A small network was shown many inputs. Here are its activations along a few directions, one row for each input.
In each table, some parts of the input vary, and every possible input appears once, in random order.
Descriptions start from the smaller parts, as in this example, which fits no table here: ring(8) and (point or ring(11) or (values(2) and line(6))).
Shared parts are said once, and a part with two or three values counts as separate values.
In the rows, 128 means zero.

Other details of the inputs shift rows strongly along two fixed directions, in all tables alike. That doesn't count.

Table:
row 1: [ 77 145 144  66 135 121 105 107 137 126 109 135 100 147 153]
row 2: [110 135 122  94 111 114 129 106 139 124 135 105 117 145 129]
row 3: [129  99 103 195 128 178 105 143 106 168  92 186 160 169 173]
row 4: [120 128 117  79 119 117 123 112 144 119 134 120 109 137 116]
row 5: [112 104 120 203 142 177  98 164 107 198 107 210 146 183 171]
row 6: [132  96 123 167 134 154 120 137 111 155 122 166 151 147 151]
row 7: [180 145 145 133 126  96 163 118 129  40 152  67 129  45  80]
row 8: [ 77 140 143  69 143 127 102 115 139 138 103 139  94 154 153]
row 9: [176 108 120 220 118 146 156 148 112 118 134 132 157  88 115]
row 10: [133 123 125 148 112 127 139 123 128 123 131 118 126 106 113]
row 11: [127 110 123 188 132 161 108 152 114 175 110 177 136 156 143]
row 12: [134 101 111 178 136 166 107 150 117 158 110 181 154 166 152]
row 13: [197 101 130 177 125 127 154 137 118  98 151 104 145  79  89]
row 14: [181 118 117 174 114 125 146 137 122 105 139  91 140 107 106]
row 15: [126 102 114 200 139 176  93 161 107 190 100 189 153 199 175]
row 16: [118 158 130  75 118  95 128 121 151 123 155  87 106 110 104]
row 17: [ 79 145 131  57 121 104 130 106 149 138 152 130  96 143 126]
row 18: [135 127 137  62 116  98 138  97 144 106 151  88  96 107  90]
row 19: [172 132 124 179 111 132 149 145 123 109 142  89 150  76 105]
row 20: [ 82 147 145  59 141 110 120 118 136 141 100 129 102 144 145]
row 21: [ 83 122 125  69 121 126 111  93 130 154 119 137 105 159 150]
row 22: [183 137 126 176 119 126 162 151 128 102 160  97 149  74 100]
row 23: [ 84 144 141 101 154 126 116 136 116 144 109 163 132 158 155]
row 24: [192 126 123 172 107 111 171 124 132  75 156  75 152  77  89]
row 25: [108 113 117 213 135 196 101 171 103 203  95 203 170 182 191]
row 26: [119 156 130  84 122 104 131 127 147 130 160 103 111 118 114]
row 27: [179 115 111 167 114 127 153 122 126  88 141 108 154  89 106]
row 28: [113 139 129  85 111 103 131 106 144 120 141  97  96 113  98]
row 29: [112 124 127  79 118 113 133  93 136 123 139 117 117 127 126]
row 30: [ 78 143 143  73 153 118 113 129 131 153 101 145 105 159 149]
row 31: [ 78 152 145  60 155 108 120 125 133 137 120 137 107 151 138]
row 32: [ 81 144 144  64 150 121 106 117 145 132 114 132  94 151 138]
row 33: [122 118 121 156 130 144 119 136 127 153 127 155 148 171 153]
row 34: [108 152 147  68 129  95 141 111 133 105 117 103 108 107 125]
row 35: [136 142 143 132 138 115 144 133 114 104 117 123 141 103 127]
row 36: [193 107 112 197 123 137 152 141 121  91 141 122 166  89 104]
row 37: [ 72 146 141  86 153 131 100 122 128 135 117 159 118 165 155]
row 38: [172 116 117 232 125 161 122 171 107 148 116 133 166 110 131]
row 39: [119 128 114  80 114 117 125 107 141 118 129 114 108 134 121]
row 40: [112 149 144  84 150 110 126 120 140  98 138 112 107 117 112]
row 41: [119 137 129  90 122 107 127 116 148 128 150 113 116 151 119]
row 42: [213 104 125 184 115 130 161 127 113  88 141  86 139  62  84]
Each input here is: ring(6) and (values(2) or ring(5)).
Q: The inputs of row 36 and row 39 match in every part but the ring(6) part. If row 37 is changed in the same way as row 36 into row 39, which row does it become?
A: row 8
Q: Which other rows agree with row 3 in the ring(6) part? List them by row number.
A: row 1, row 2, row 10, row 19, row 21, row 34
Q: Which other rows agree with row 12 in the ring(6) part? List them by row number.
A: row 5, row 13, row 26, row 31, row 40, row 41
Q: A walk changes only the ring(5) part. It starts at row 4 and steps to row 18. List the rest of the walk in order.
A: row 11, row 16, row 15

Table:
row 43: [ 88 146 127  35 123  96 122  92 155 110 156 111  99 137 119]
row 44: [ 99 142 149  51 148 101 136 111 127 113 111 125 106 108 127]
row 45: [180 115 127 172 118 128 150 139 127 100 153 104 133  75  87]
row 46: [128 122 123 170 118 147 128 140 117 157 120 148 139 132 145]
row 47: [161 121 125 167 125 130 142 147 120 133 140 119 136 111 110]
row 48: [ 89 143 124  78 118 114 125 106 140 128 136 124 125 146 138]
row 49: [167 123 124 158 130 124 147 142 129 111 144 116 151 114 115]
row 50: [120 112 121 159 134 151 105 143 116 177 106 160 133 167 150]
row 51: [180 137 128 158 107 108 172 126 130  81 162  80 145  59  84]
row 52: [ 93 148 143 124 154 130 113 144 128 128 104 153 119 151 146]
row 53: [165 156 140 153 136 123 137 153 126  90 125  85 136  68 109]
row 54: [110 110 120 169 123 161 109 137 114 177 100 166 136 161 167]
row 55: [ 95 139 129  72 122 112 119 110 146 129 151 129 107 136 121]
row 56: [104 120 153 166 168 157 109 149  99 152  89 185 141 160 171]
row 57: [111 109 117 162 123 160 108 134 113 164  95 163 141 168 168]
row 58: [ 94 146 131  32 123  95 123  97 153 123 140 108 100 156 126]
row 59: [179 123 120 163 111 121 160 124 122  81 140  86 149  81 102]
row 60: [116 120 122 155 139 150 116 151 119 172 123 168 144 168 154]
row 61: [105 116 124 120 128 144 107 121 133 157 118 149 113 153 137]
row 62: [166 115 117 162 127 138 135 128 122 103 135 124 141 111 117]
row 63: [169 115 124 162 124 128 134 137 122 119 125 115 138 118 114]
row 64: [ 94 140 129  29 116  98 121  85 157 110 142  99  83 135 109]
Q: Describe the family of inputs behind these rows.
A: line(4) or (values(3) and ring(6))
Q: Which of the alternatives is row 60?
A: values(3) and ring(6)
